Here are a small network's activations along a few directions, averaged over the inputs that share one value of a field.
Related values have similar rows: they may be neighbours, one step apart, or belong to one group.
Strong random noise was added to every row along 17 fixed directions; ignore it. To show where, here is one row again and again, with new noise each time:
[ -80  105 -205 -240 -206   78  360   25  101 -252 -149  280   25  129
  449   14  514 -441  -59 -427 -142   38   -9    2 -456 -175 -218]
[ 208  -60 -265  383  146 -176  303  175 -214  249  151  180  397  -66
 -531  263 -158 -118  137  434 -215 -333  120  -16 -228 -142  -97]
[-457   11  490   99 -118  206  329 -390   66  187  174   61  163  109
 -242   15 -333  265 -275  -86  154   94  205  -85  595  244 -137]
[-159  253 -124  120   56   14  241  -69 -222 -484 -224  297 -218 -663
 -152  109 -114  -42   19 -329 -162   56  -58   10   89  -30  720]
[-490  437  214   86   38  430  182 -497   28 -130  -88   28  179  -22
 -211 -439  312 -185 -446 -264  353 -158  -90 -295   11 -438 -134]
[ 257 -128 -374   69  294   15 -178 -182 -106  209  505 -119  281 -164
 -458 -164   14   68  -24  185  -88 -324  -90  -30 -175 -189  108]
[ -59 -556   -2  -87  -28 -426   74  289  -29  252  258  -80 -102   45
 -191  -28  152  -14  120   -1  129  153   68  364  120 -152 -219]
[ 332 -313 -104 -215  -44 -197  111  503 -220 -147  407  195  258 -236
  -78  328 -163  425  138 -178 -189  498  321  160  143 -349  182]
[-207 -267  473 -187 -253  235  135 -131 -124  -61  255  -43  831  -69
  315  457 -436  -12 -202  111 -101  112   29  -84  268  153 -265]
[-153   88  179 -379   43  557 -387  -42  -88 -225  181  223 -265  105
  189 -684  224   56  118 -248  154 -266  -94   -3    3  -97 -369]
[-285  415 -305  -44    0  176  161  -74  244 -252 -312  232 -167  292
 -238  -44  -60 -236 -176  -61  163 -463  -69 -216 -154 -466 -271]
[ 173 -436  663   22 -195  125 -620 -320 -109  -13  456  244  133  184
 -268 -142 -267  -42  180   -2  273 -134   74  113 -257  270 -107]
[-140   89 -407 -206  119 -304  129 -369 -525  125  407   -2  286  206
 -331  247   -1 -262 -218  129 -255 -572 -316 -178 -120 -229 -201]
[ 228  -31  310  102  215  588  -11  384 -151  310 -208 -255  445  151
  300 -857  357 -107 -173  -12   41 -193   58 -229 -171  179 -255]
[ 233 -107  274  352   43 -154 -220 -363 -376  194   -8 -341   74 -425
 -370  136  -23  234  -73 -124   18  145   -2  334   68  504  340]
[-107  274   58 -289  115  405 -246 -200 -686  -67  352  349  -91   86
  -70 -281  -13  230  -44   23 -235 -220 -155 -114  264   93 -461]
[-419  -81  300  255 -223  -12  -27 -181  253  161 -269  245 -369   10
  366 -302  304 -396  446  482    9  361 -174   25   31  614 -296]
[ 146 -427 -108  -55   21 -443  218  781 -298   48 -155  262 -664   35
   47   16  -14 -262   72 -153 -275 -118  -57  189   44  166  307]
[-110   75  -98  158   20  557  -35 -251  832  159  533  122 -222 -372
  133 -195  291  309  468  305   34  -49  112  117   84 -104 -155]


Values of Tumeb:
s1: [ 173   14   71  127  148  -79  205  -64 -470  219  160   72 -101  -55
   46  -22  260 -203 -353  -73 -292   54 -118 -121  -68  221  273]
s9: [ 724  -20 -616 -191  144  525  -95  269  643 -384  -22 -166  395 -270
  175  175 -248  453  -52 -437  -72   31  397  109 -349 -213  290]
s8: [ 209 -473   12 -282  -58  -16 -358  168   -5 -156  495  204 -321  -79
  343   52 -197  -24  263  130 -143   10 -127  124   68  129   57]
s7: [ 151 -167 -133  -97   24  339 -132 -187  277 -125   42   66 -293 -167
  -61 -346  278   67  -21 -588  137  -28  116  475 -227  162  -98]
s3: [ 148  193  -34  -36  276  303  215  343  -63   18  -85  -16 -256 -110
  -92 -289  -20  401   70 -402  -90 -442  303  224  142   76  182]
s6: [ -67   58 -305  306  275  -19   31 -221   81  103  148  414 -321  -70
 -242 -306   80 -451 -206  277 -131  -59 -214 -301 -130  -10  371]
s2: [ -57 -536 -192  -51  229   93  322  315  230  202  272   18 -273 -235
  120 -323  218 -237 -499 -339  -89  -10  -60  257  123  -44  362]
s4: [-122 -193   60 -109  -12 -533 -324 -260 -401 -274  448  221  -69 -205
 -138  496 -458 -143  315  259  -36 -172 -233   90   -3 -120  307]
s5: [ 162 -301  -63  -85  202 -419 -110 -266 -187  306  694 -210  290   24
  109 -326  287   -6  374  187 -152  168  -13 -168 -145   81  387]
The values of Tumeb form a 3 by 3 grid.
Which values are neighbours of s8? Give them in the order they are listed.
> s9, s5
Which values are neighbours of s6? Give them in the order they are listed.
> s1, s2, s4
Each value of Tumeb is a pair of two hidden parts, and every pair occurs once (3 first parts, 3 second parts).
s4 and s8 share the first part; s4 and s6 share the second. Which value has the first part of s6 and the second part of s8?
> s9

Values of Dob:
w11: [  -7  -94  297   31  221  173  408  184 -266   46  309  233 -421 -254
  229 -484  300  -75 -458 -516 -157    2    6 -343  266   30  838]
w8: [-301  247 -182 -534  -69  361  201 -249 -289 -537 -196  494  105  -47
  221 -184   27  412   97 -621  -95  777  408  455  330  241 -805]
w3: [-485 -272  165   38 -350  230 -192 -559  158 -144  484  729 -907 -298
  262  320  273 -762 -459  246 -193  134 -719   39  129   63 -285]
w4: [  82 -174  283  288  -32  272 -512 -553  159  229  142  -56 -306  -87
   62 -406  657 -327 -303  -88  260  130 -276  270 -335  223 -136]
w1: [-313  -45 -191   30  -67 -931  374 -419 -146   41  197  189 -509    5
   12 -165  673 -632  198 -299 -129  167 -274 -121 -322   -8  786]
w5: [  -4 -252 -428   11  198    7  220   76 -488  118  360  172  482 -244
 -305  211 -396  129  211  529 -395  -34   56  247  258   90 -564]
w9: [  15  -14  159 -113  -72 -360  365 -137  165  423  115 -486  265  505
  -81 -500  752   74  -42 -639  278  161  304 -105 -275 -162  120]
w12: [-202  -60  -47  360   44 -145   22  336  150  160 -235  -42  106 -448
  206    9  -44 -144  212  841 -140  556 -211 -217  266  107  210]
w2: [ 445 -468 -271  -55  314   11  -77  594   12   60 -519 -506  584  101
   53  -18 -901   39 -523  106 -153  117   76  -74  189  486  391]
w10: [   6 -175  -43 -210 -147  891   60 -356  726  -43  238  219  -89 -156
  503   13 -114  438 -233 -453 -183  403  262  269  357  616 -251]
w7: [-656  451   99  -49   30  441 -116 -521  103   81    0  -37 -575   54
   21  -16   -9 -272 -645  330  -10 -635 -706 -384  405  -64 -191]
w6: [ 219 -130 -309 -145   37    6 -421 -356 -351 -263 -194  -98  -16 -237
  -81  155 -392 -240  -56  -36 -318 -479 -402  148 -230  682  176]
Each value of Dob is a pair of two hidden parts, and every pair occurs once (3 first parts, 4 second parts).
w5 and w3 share the first part; w5 and w4 share the second. Which value has the first part of w4 and the second part of w3?
> w12
w9 and w8 share the first part; w9 and w6 share the second. Which value has the first part of w6 and the second part of w8?
> w11

Values of Rokav:
t6: [  -2 -130  525   92 -139  -12   39   -8 -344   75  301  169 -123  -25
 -186  253  -88  -20 -107 -162    2 -318   -8   52   73   21  135]
t5: [ 272   34  262  193 -134  297 -249  -75   78  -66  -95   43 -209  -59
  -43  120  133  -23 -308 -135  147   83    9   63 -181  -65 -116]
t9: [ 759   71 -227  137  265 -102 -140   75 -135  296  285 -422  356  121
 -382   49  -55  511 -286  -68  -21   31  240 -177 -143 -262  340]
t11: [ 116  187  -36  342  -99 -179  117  -64 -264 -123 -343  170 -292 -244
  -93  190  399 -208   22 -109  -40  220  -23  244 -257   -2  -52]
t8: [ 182 -192 -219  -42  217   59   38  133  -52 -209   46 -114  346 -277
 -217 -239   75  -60   39 -354  190 -153  181  286 -306 -352  108]
t10: [ 318 -106 -142   75   36  -30   19  248  165  103  137  129 -358  -65
   97  198 -207   57 -121  -36 -360 -122  -63 -141  -14  259  672]
t4: [-378  160   45 -214   41  240   75  395  216 -306 -197  398  -56  215
  273 -494 -130  -53  418  176  120    9  127 -268  114 -275 -191]
t2: [-196  242  140  133   31  238  576  425  120   -1 -210  339 -142   81
   42   -3 -174  -10  -98 -127  -60 -292  245 -181  190  -93  169]
t13: [  93 -143 -219  181   67 -172 -277   -5  105   38 -283   24 -157  115
 -428   72 -336 -154 -142  255   68 -102 -107  113 -118  150  -28]
t1: [  54 -122   54 -213 -191 -118 -328 -169 -120 -295  -25  -91  -27   35
  -82  247   14 -126  -37 -312  210 -174 -118  231 -256 -188 -196]
t3: [-182  212  466 -278 -257  -10  211 -231 -296 -400  226  322   18  -58
  139   93   38  196    2 -653  -14  339  160 -232  161  -68  476]
t12: [   2    6   87 -164  -48  -43 -127 -141  -12   14  276 -111  -66 -114
   16   52   24  311  131 -137  -31   63   16   91  138   44  174]
t7: [ 144  152   26 -107    6   60  136  -23 -115   20 -218 -366  -58 -182
  572  174  259   33   20 -440 -222 -202   -8  285  -80  442  164]
The values of Rokav form a ring.
A walk along Rokav starts at t11 and steps to its neighbour t5. Put t6, t10, t12, t7 in the order it reaches them.
> t6, t12, t10, t7
Which values are neighbours of t2? Give them in the order they are listed.
> t4, t13
